These are the activations of a small network on made-up records, seen along a few directions, one row for each record.
After each row come some of the record's fields: NALO, BEVAT, ZUSE, FIZUS, RUPO, ROG.
A field that a record lacks is left out.
Other fields move the rows too, some of them a lot.
In the rows, 500 means zero.
Strong random noise was added to every row along 20 fixed directions; ignore it. To show where, here is one row again and again, with new noise each time:
[482 624 602 494 575 438 375 447 547 448 693 451 554 487 611 376 647 533
 288 358 548 449 391 483 415 373 373 610 428 671 512 533 374 515 538 658]
[463 475 521 522 448 652 523 455 498 540 501 385 366 553 704 524 521 562
 543 441 499 408 602 544 212 314 723 507 530 476 463 597 479 354 429 742]
[482 551 695 574 557 645 512 525 417 533 788 522 480 486 599 488 574 421
 411 522 417 479 395 458 404 407 672 509 315 554 498 574 561 422 232 615]
[686 522 474 542 656 526 489 597 537 497 465 413 281 430 339 600 359 467
 549 491 603 612 610 429 372 546 587 429 517 457 671 442 437 509 374 438]
[470 465 351 447 282 306 277 359 482 628 451 375 459 613 472 416 641 513
 532 504 658 557 361 666 560 627 313 394 593 561 416 521 390 495 693 457]
[534 430 462 370 428 343 788 558 273 492 515 445 811 608 553 249 568 460
 475 663 525 556 396 630 593 609 477 362 566 555 533 474 413 446 566 523]
[459 678 509 495 573 611 482 571 623 364 509 488 495 509 381 564 583 372
 580 536 537 456 641 418 506 536 562 359 551 395 482 512 558 450 507 399]
[503 391 732 458 549 400 627 470 562 638 628 462 513 424 594 354 496 279
 554 278 613 645 325 500 575 466 539 397 510 630 551 225 421 600 482 573]
[803 351 378 698 405 381 424 570 479 419 441 601 594 422 530 578 492 410
 523 432 445 586 552 660 466 438 432 537 365 406 410 479 429 394 575 478]
[557 621 630 611 642 451 330 531 627 616 678 663 603 381 392 557 586 485
 581 403 591 511 654 326 555 575 520 430 600 328 438 378 815 443 315 439]
[420 411 510 489 630 485 603 602 360 409 598 612 591 502 671 332 438 540
 442 369 377 437 602 400 600 515 651 554 614 551 560 460 570 474 320 656]
[578 456 666 483 356 560 713 557 617 712 455 469 635 463 476 586 558 308
 615 549 569 567 438 572 472 614 562 392 542 515 457 357 638 497 500 642]
[697 587 418 454 742 550 583 586 522 393 409 613 622 414 415 552 395 697
 554 630 474 354 795 274 221 344 566 567 472 402 641 578 495 440 595 426]
[260 763 557 412 520 513 482 340 537 570 514 358 398 608 426 475 567 571
 512 555 569 527 500 428 544 475 469 395 495 460 372 580 662 426 510 430]
[324 387 437 539 859 450 557 426 501 452 420 435 195 486 546 406 299 625
 547 336 451 436 521 360 515 369 622 517 645 500 749 420 397 453 520 492]
[691 339 378 510 350 340 606 432 407 543 383 287 542 616 558 595 444 420
 551 483 395 549 535 602 481 608 370 500 585 579 368 433 502 273 695 646]
[232 442 491 498 498 607 543 516 458 574 350 347 351 742 733 396 526 474
 324 534 356 588 231 567 562 548 431 518 396 556 552 689 245 570 611 653]
[552 385 360 461 414 589 288 455 122 785 640 453 360 520 559 461 452 442
 659 686 312 458 328 415 556 609 570 547 309 595 399 530 489 354 386 332]
[585 500 418 554 597 643 570 571 408 651 374 184 220 540 463 471 591 322
 543 566 621 566 369 628 335 455 557 523 425 382 582 534 235 435 514 580]
[474 519 536 456 469 521 513 557 626 445 387 456 426 568 543 574 361 529
 466 428 491 581 499 503 486 536 495 413 562 677 550 473 497 601 516 605]
[568 600 421 485 434 621 510 574 472 538 574 561 481 191 308 432 590 409
 590 584 687 430 612 536 492 580 658 576 469 350 570 433 496 475 294 344]
[581 643 384 433 379 627 478 607 460 360 583 515 552 364 369 506 460 517
 507 718 671 461 472 660 497 584 528 445 541 534 630 489 470 573 271 303]

[398 654 526 365 535 654 545 584 486 569 382 344 484 610 631 380 479 717
 445 645 544 442 316 577 309 357 591 438 468 722 566 581 390 579 512 638]
{NALO: pav, ZUSE: nuso, RUPO: nas, ROG: zazun}
[698 482 496 642 563 308 341 431 594 406 663 565 606 403 477 583 465 643
 419 448 477 496 565 484 429 506 401 480 535 503 537 464 549 355 486 440]
{NALO: pav, ZUSE: setok, FIZUS: gobud, RUPO: zis}
[509 208 517 639 624 414 496 461 654 621 539 734 575 292 553 477 579 462
 543 291 577 337 579 455 512 477 503 735 693 302 663 318 504 561 506 595]
{NALO: gofur, ZUSE: nuso, RUPO: zis}
[582 430 580 550 362 707 471 430 634 684 516 447 264 356 443 710 506 441
 577 547 498 433 518 480 201 499 681 565 378 507 553 544 459 442 460 597]
{NALO: fefu, ZUSE: setok, FIZUS: gobud, RUPO: nas, ROG: zazun}
[703 442 546 449 537 465 501 530 420 614 640 554 650 521 527 483 545 500
 462 566 560 497 525 414 340 509 449 563 495 508 563 495 480 560 430 558]
{NALO: gofur, ZUSE: fileb, RUPO: nas, ROG: lenop}
[526 332 456 691 437 435 282 439 758 450 507 631 336 223 548 556 461 495
 379 180 588 523 520 608 533 516 403 720 538 437 645 391 317 628 465 531]
{NALO: fefu, ZUSE: setok, FIZUS: gobud, RUPO: zis}
[364 674 605 554 461 579 399 594 544 591 508 510 572 455 506 418 629 579
 484 610 471 478 390 511 482 555 617 316 441 491 516 550 475 385 514 461]
{NALO: sena, BEVAT: sibod, ZUSE: fileb, RUPO: zis}
[493 436 642 535 561 402 501 591 522 575 493 676 567 547 483 454 499 522
 446 450 391 622 680 274 503 673 637 362 456 424 546 550 528 499 470 539]
{NALO: fefu, ZUSE: maz, RUPO: nas, ROG: lenop}
[527 348 553 619 391 454 578 480 385 652 637 522 547 505 502 461 763 347
 383 533 430 519 409 557 457 605 527 602 347 421 479 664 450 368 530 700]
{NALO: sena, BEVAT: nedop, ZUSE: setok, FIZUS: gobud, RUPO: zis}
[378 274 544 419 540 475 445 432 555 577 650 652 440 575 448 515 599 360
 529 423 507 407 450 325 579 680 504 526 649 584 634 523 514 696 538 581]
{NALO: sena, BEVAT: nedop, ZUSE: setok, FIZUS: gobud, RUPO: nas, ROG: zazun}
[443 581 442 578 666 553 599 513 455 485 448 549 481 384 358 463 589 433
 476 559 437 448 565 407 586 446 483 695 334 270 510 567 486 427 562 397]
{NALO: fefu, ZUSE: setok, FIZUS: fum, RUPO: zis}
[622 535 453 462 549 587 855 794 289 418 368 459 575 509 507 373 445 381
 459 540 523 638 630 565 543 510 649 555 491 420 527 472 469 562 303 618]
{NALO: gofur, ZUSE: setok, FIZUS: gobud, RUPO: nas, ROG: zazun}
[565 652 587 413 370 422 629 635 373 629 372 349 507 497 531 409 427 449
 483 315 509 734 711 471 577 546 583 503 475 628 258 321 640 438 376 698]
{NALO: gofur, ZUSE: maz, RUPO: zis}
[352 391 471 637 499 529 341 424 434 467 545 473 260 499 684 578 271 516
 539 401 223 521 408 484 664 516 554 469 445 546 461 443 486 351 409 371]
{NALO: sena, BEVAT: sibod, ZUSE: nuso, RUPO: nas, ROG: zazun}
[577 626 517 602 413 541 471 473 676 597 530 509 691 356 488 599 598 441
 319 656 504 601 404 535 545 656 179 672 286 313 439 548 453 508 533 330]
{NALO: pav, ZUSE: nuso, RUPO: nas, ROG: zazun}
[574 370 478 716 486 256 246 565 592 252 603 756 559 336 496 441 465 518
 514 373 361 502 356 592 595 413 565 279 378 738 625 394 285 412 662 303]
{NALO: fefu, ZUSE: setok, FIZUS: gobud, RUPO: nas, ROG: zazun}
[641 443 665 463 400 567 556 620 457 699 518 608 704 529 513 463 616 376
 534 714 484 588 304 518 352 499 569 353 232 547 526 563 348 590 601 460]
{NALO: sena, BEVAT: nedop, ZUSE: maz, RUPO: zis}
[704 528 491 531 631 469 557 510 357 421 565 488 506 458 516 500 449 571
 424 422 433 474 567 473 350 267 513 678 337 565 433 540 569 423 440 628]
{NALO: sena, BEVAT: nedop, ZUSE: fileb, RUPO: zis}
[528 535 393 491 352 425 401 374 518 524 406 355 474 412 500 637 298 721
 459 542 307 398 503 517 530 660 381 590 571 758 454 409 586 270 591 490]
{NALO: pav, ZUSE: maz, RUPO: zis}
[634 526 469 723 466 572 361 753 600 528 272 528 582 557 659 635 315 630
 629 623 355 692 426 647 461 485 590 134 441 468 451 451 525 362 490 352]
{NALO: pav, ZUSE: fileb, RUPO: zis}
[318 386 493 548 499 728 500 456 561 402 456 487 412 707 700 713 348 422
 535 561 345 493 421 543 608 570 423 451 628 348 514 567 533 587 411 424]
{NALO: sena, BEVAT: sibod, ZUSE: maz, RUPO: nas, ROG: zazun}
[614 502 465 644 706 499 558 615 452 516 453 383 294 558 350 546 554 410
 479 521 480 570 511 475 395 466 627 455 391 461 584 577 451 388 472 576]
{NALO: pav, ZUSE: fileb, RUPO: zis}
[667 326 365 348 586 443 337 769 343 631 447 543 560 556 499 291 572 410
 653 411 560 446 544 369 545 745 588 411 731 650 611 383 327 655 600 586]
{NALO: sena, BEVAT: nedop, ZUSE: setok, FIZUS: fum, RUPO: zis}
[354 571 489 418 461 387 229 495 542 484 574 689 666 469 596 355 554 733
 439 380 413 407 760 237 545 721 512 454 649 479 489 576 509 454 565 468]
{NALO: sena, BEVAT: sibod, ZUSE: fileb, RUPO: nas, ROG: zazun}
[424 577 634 734 516 567 570 577 696 546 606 642 746 302 586 633 427 761
 345 669 382 454 519 505 494 694 538 444 632 356 683 468 717 274 252 474]
{NALO: sena, BEVAT: nedop, ZUSE: fileb, RUPO: zis}
[361 637 571 524 472 645 444 508 514 487 579 468 472 652 588 529 564 395
 458 555 475 611 441 498 562 492 483 392 385 395 377 619 541 524 387 431]
{NALO: pav, ZUSE: fileb, RUPO: nas, ROG: lenop}
[549 476 575 453 332 381 513 221 576 644 539 297 417 452 590 545 459 538
 547 334 608 568 547 571 387 435 444 530 555 510 327 388 564 362 540 617]
{NALO: pav, ZUSE: setok, FIZUS: fum, RUPO: nas, ROG: zazun}
[450 443 491 641 516 462 455 470 652 442 524 507 697 529 637 553 628 523
 435 543 423 352 400 569 443 496 336 471 636 454 600 525 367 364 743 534]
{NALO: sena, BEVAT: sibod, ZUSE: fileb, RUPO: zis}
[445 614 592 517 617 622 642 586 618 458 414 469 526 408 568 554 428 559
 483 428 406 366 559 428 388 351 576 604 521 628 534 428 555 429 570 692]
{NALO: sena, BEVAT: nedop, ZUSE: nuso, RUPO: nas, ROG: zazun}
[396 559 612 572 393 449 371 591 604 641 398 710 623 622 466 498 632 654
 544 521 562 592 550 539 506 578 612 234 573 338 385 634 774 528 449 582]
{NALO: sena, BEVAT: nedop, ZUSE: fileb, RUPO: nas, ROG: lenop}

Here are new rows. What are their fields?
[538 664 545 479 571 511 304 691 408 618 496 445 522 834 438 503 686 486
 495 633 529 620 492 391 415 584 517 226 466 540 392 678 540 519 508 559]
{NALO: sena, BEVAT: nedop, ZUSE: maz, RUPO: nas, ROG: zazun}
[539 682 501 431 503 443 400 418 665 546 463 221 539 460 568 538 447 649
 443 449 605 466 457 548 419 523 272 509 692 699 509 321 454 418 612 547]
{NALO: pav, ZUSE: maz, RUPO: zis}
[489 454 524 386 623 553 467 412 422 439 610 386 582 700 756 481 486 486
 539 513 369 324 481 366 358 318 438 521 565 595 469 489 374 445 659 533]
{NALO: gofur, ZUSE: nuso, RUPO: zis}
[434 575 534 666 587 404 574 553 654 372 425 515 469 307 457 395 487 501
 524 340 591 561 432 673 589 294 614 380 476 490 562 322 455 413 514 435]
{NALO: pav, ZUSE: fileb, RUPO: zis}
[568 493 626 679 644 453 492 476 577 685 447 447 375 533 349 518 768 293
 696 398 552 527 480 494 376 308 650 356 379 318 346 480 570 332 684 598]
{NALO: fefu, ZUSE: setok, FIZUS: gobud, RUPO: nas, ROG: zazun}
[579 466 526 415 445 631 406 354 451 760 590 346 422 673 551 627 549 417
 661 712 506 576 534 332 244 559 477 366 400 264 439 671 379 403 608 328]
{NALO: sena, BEVAT: nedop, ZUSE: setok, FIZUS: gobud, RUPO: zis}
[398 487 676 651 589 521 508 512 759 388 583 381 500 615 581 640 624 299
 512 326 438 430 498 502 539 556 564 295 756 550 463 374 627 347 523 708]
{NALO: pav, ZUSE: maz, RUPO: zis}
[607 446 486 563 633 389 467 458 391 709 566 516 493 442 342 446 642 557
 706 511 660 322 382 558 386 301 608 491 604 568 529 380 687 402 509 609]
{NALO: fefu, ZUSE: fileb, RUPO: nas, ROG: lenop}
[392 193 531 645 385 592 546 352 643 463 755 685 585 423 605 717 527 433
 444 579 380 300 501 499 499 715 489 600 703 330 723 570 528 436 394 517]
{NALO: sena, BEVAT: sibod, ZUSE: setok, FIZUS: gobud, RUPO: zis}
[547 484 498 487 470 437 729 546 464 292 414 426 555 657 544 487 478 549
 475 476 453 564 695 577 376 421 686 330 543 479 430 614 568 367 490 683]
{NALO: pav, ZUSE: fileb, RUPO: zis}
[622 398 378 622 653 448 358 629 419 468 462 370 538 644 544 624 432 388
 642 464 345 451 491 483 679 707 383 371 812 522 466 304 598 315 551 485]
{NALO: sena, BEVAT: nedop, ZUSE: maz, RUPO: zis}
[563 342 427 256 464 493 650 293 465 713 475 374 573 633 551 557 367 560
 668 792 639 541 574 363 316 601 342 439 675 296 680 504 321 557 655 242]
{NALO: gofur, ZUSE: setok, FIZUS: gobud, RUPO: zis}
[399 323 549 505 400 423 611 523 455 482 555 602 454 466 616 292 568 408
 345 312 502 642 618 477 556 578 668 570 434 413 546 559 350 573 360 623]
{NALO: gofur, ZUSE: fileb, RUPO: zis}
[416 435 700 458 320 475 547 456 585 707 488 428 443 625 673 609 353 554
 375 357 366 688 521 418 541 734 534 473 544 702 383 488 710 526 328 798]
{NALO: pav, ZUSE: maz, RUPO: nas, ROG: zazun}
[385 512 584 531 546 499 571 374 742 500 466 393 564 573 578 513 647 392
 558 406 689 507 550 569 478 479 378 414 724 185 477 440 469 514 628 511]
{NALO: fefu, ZUSE: nuso, RUPO: nas, ROG: zazun}
